Each row below is a small network's average activation on inputs in which a field has the value named, seen along a few directions.
Related values have similar rows: they may be neighbours, one step apart, or belong to one group.
In the rows, zero is written as 500.
Strong random noise was added to every row along 6 fixed directions; ignore it. To show where, here is one row again and again, with new noise each time:
[650 369 458 486 492 617 575 487 456 528 460 411 501 640 535 398 567 586
 505 531 639 470]
[412 544 511 420 481 471 452 560 464 357 564 857 556 515 374 512 513 469
 552 561 394 464]
[529 487 530 375 528 517 472 509 451 463 537 486 454 520 493 495 458 513
 482 464 577 454]
[485 524 515 436 555 534 577 460 496 448 511 396 392 410 469 522 423 562
 442 401 529 463]
[620 449 614 306 530 380 447 615 250 331 746 470 376 634 379 271 449 515
 488 523 727 289]
[445 549 512 392 617 543 471 453 544 529 462 388 445 370 547 588 491 496
 478 409 493 555]
[497 568 543 360 617 533 540 456 488 455 485 389 321 333 510 553 348 576
 469 323 589 481]
[565 409 502 491 568 497 552 517 408 477 598 285 480 580 453 320 657 522
 471 572 576 440]


KIP, 19 values:
rav: [565 559 615 359 652 478 381 495 484 550 539 348 361 359 598 519 453 484
 501 340 621 533]
pumel: [495 504 526 364 418 539 349 515 524 536 491 693 551 575 559 660 428 448
 479 473 499 517]
numil: [459 582 515 497 631 403 564 592 375 336 663 596 404 390 318 335 567 530
 558 522 459 437]
timo: [509 481 455 549 375 530 517 538 449 468 565 535 522 598 462 463 500 485
 515 596 494 418]
savo: [477 473 557 423 529 472 326 507 513 587 535 400 538 543 581 580 603 389
 442 503 453 564]
fiti: [533 503 600 445 381 387 414 538 452 494 544 523 537 619 524 556 290 416
 437 509 585 412]
mit: [566 485 521 530 398 465 478 577 417 460 445 721 566 622 517 455 420 495
 581 583 543 498]
bome: [527 497 579 418 410 399 415 528 466 484 571 536 463 568 428 562 329 496
 436 407 610 420]
rif: [468 500 428 471 534 523 429 496 553 587 488 504 556 525 539 592 597 434
 531 549 434 578]
fiki: [529 510 551 553 514 447 468 492 508 521 438 504 493 469 551 466 414 494
 525 482 525 503]
gev: [526 528 536 458 440 506 478 523 489 524 489 546 520 550 596 489 401 475
 544 524 560 469]
senus: [310 594 485 547 497 468 525 474 581 565 406 474 520 323 559 596 462 455
 488 440 352 599]
peve: [682 475 478 541 536 576 577 476 526 479 366 660 351 464 525 432 415 661
 597 375 704 518]
kel: [582 535 588 389 665 434 368 506 452 541 517 474 354 430 553 474 499 533
 568 381 670 523]
tere: [478 573 455 507 492 449 494 572 450 429 503 719 523 483 488 463 486 502
 619 558 472 462]
mab: [562 420 420 639 317 563 675 512 460 426 547 375 508 627 446 443 375 578
 418 558 517 354]
nat: [571 497 505 541 535 475 523 488 508 517 408 620 453 440 516 456 410 556
 599 424 584 558]
pep: [463 514 430 558 531 538 526 496 537 512 485 475 525 453 496 469 618 502
 555 591 418 532]
naka: [445 493 522 555 424 380 352 527 494 504 549 679 701 603 450 484 630 366
 539 640 407 555]
The values of KIP form a ring.
A walk along KIP starts at rav and steps to its neighbour kel. Put timo, savo, fiti, bome, rif, pep in the order it reaches them.
Answer: bome, fiti, timo, pep, rif, savo
Which values are neighbours of gev? Give them in the order they are listed.
Answer: senus, tere
Which values are neighbours of nat? Give them in the order they are listed.
Answer: fiki, naka

MOG, 19 values:
vibur: [536 479 464 582 453 566 582 461 474 479 457 521 453 538 483 455 468 548
 525 549 465 445]
duva: [503 522 528 457 534 443 482 525 421 458 631 253 429 522 506 419 519 469
 489 537 539 412]
faf: [521 566 522 513 608 449 520 504 469 501 376 534 433 385 503 402 474 554
 636 434 572 575]
vata: [530 399 512 547 366 515 600 503 475 486 539 373 509 585 486 452 396 528
 418 563 531 390]
mek: [590 460 480 612 372 598 652 439 643 519 413 534 428 530 502 532 346 614
 430 371 557 469]
lisu: [471 521 570 445 557 320 365 524 413 475 576 440 524 444 460 443 545 388
 480 502 534 487]
ritos: [415 546 420 405 554 563 433 483 594 587 429 598 505 416 528 614 565 460
 553 492 433 583]
kimus: [492 480 490 510 457 504 512 582 385 361 524 983 564 604 365 406 625 527
 595 589 418 460]
rir: [627 433 461 326 495 619 425 512 462 527 489 556 469 595 618 564 424 572
 513 414 644 482]
mabob: [482 504 481 484 471 478 520 536 437 408 631 383 521 535 398 472 472 501
 418 564 503 399]
gid: [606 542 528 338 507 603 440 463 483 566 456 329 424 481 658 582 325 510
 493 430 709 476]
lelo: [621 412 552 448 493 446 405 539 420 503 590 489 510 707 490 386 639 442
 495 568 621 475]
duk: [501 551 581 435 605 486 473 488 505 530 532 461 465 414 511 549 516 510
 494 417 504 521]
fofan: [586 479 520 460 590 496 395 514 530 565 494 535 485 529 550 514 557 471
 563 486 561 558]
sutov: [478 476 448 706 502 489 730 468 473 425 469 452 473 437 419 371 538 612
 533 518 453 478]
dag: [435 522 500 630 401 415 540 499 492 486 560 305 494 484 482 549 441 501
 355 492 412 462]
nivas: [577 406 502 461 561 545 537 540 430 472 528 421 454 551 469 371 561 549
 507 491 613 507]
gozi: [503 439 497 559 401 538 504 530 532 585 435 622 668 620 581 492 536 455
 548 636 428 523]
fug: [400 544 507 516 443 423 480 462 594 498 525 479 536 461 473 617 406 439
 394 452 459 522]
The values of MOG form a ring.
A walk along MOG starts at fofan and steps to its neighbour lelo. Put mek, gid, duk, dag, gozi, fug in the order it reaches them.
Answer: duk, gid, gozi, dag, fug, mek
Which values are neighbours of rir? Give them in the order they are listed.
Answer: ritos, nivas
Which values are neighbours of vibur? Give them in the order they are listed.
Answer: duva, vata
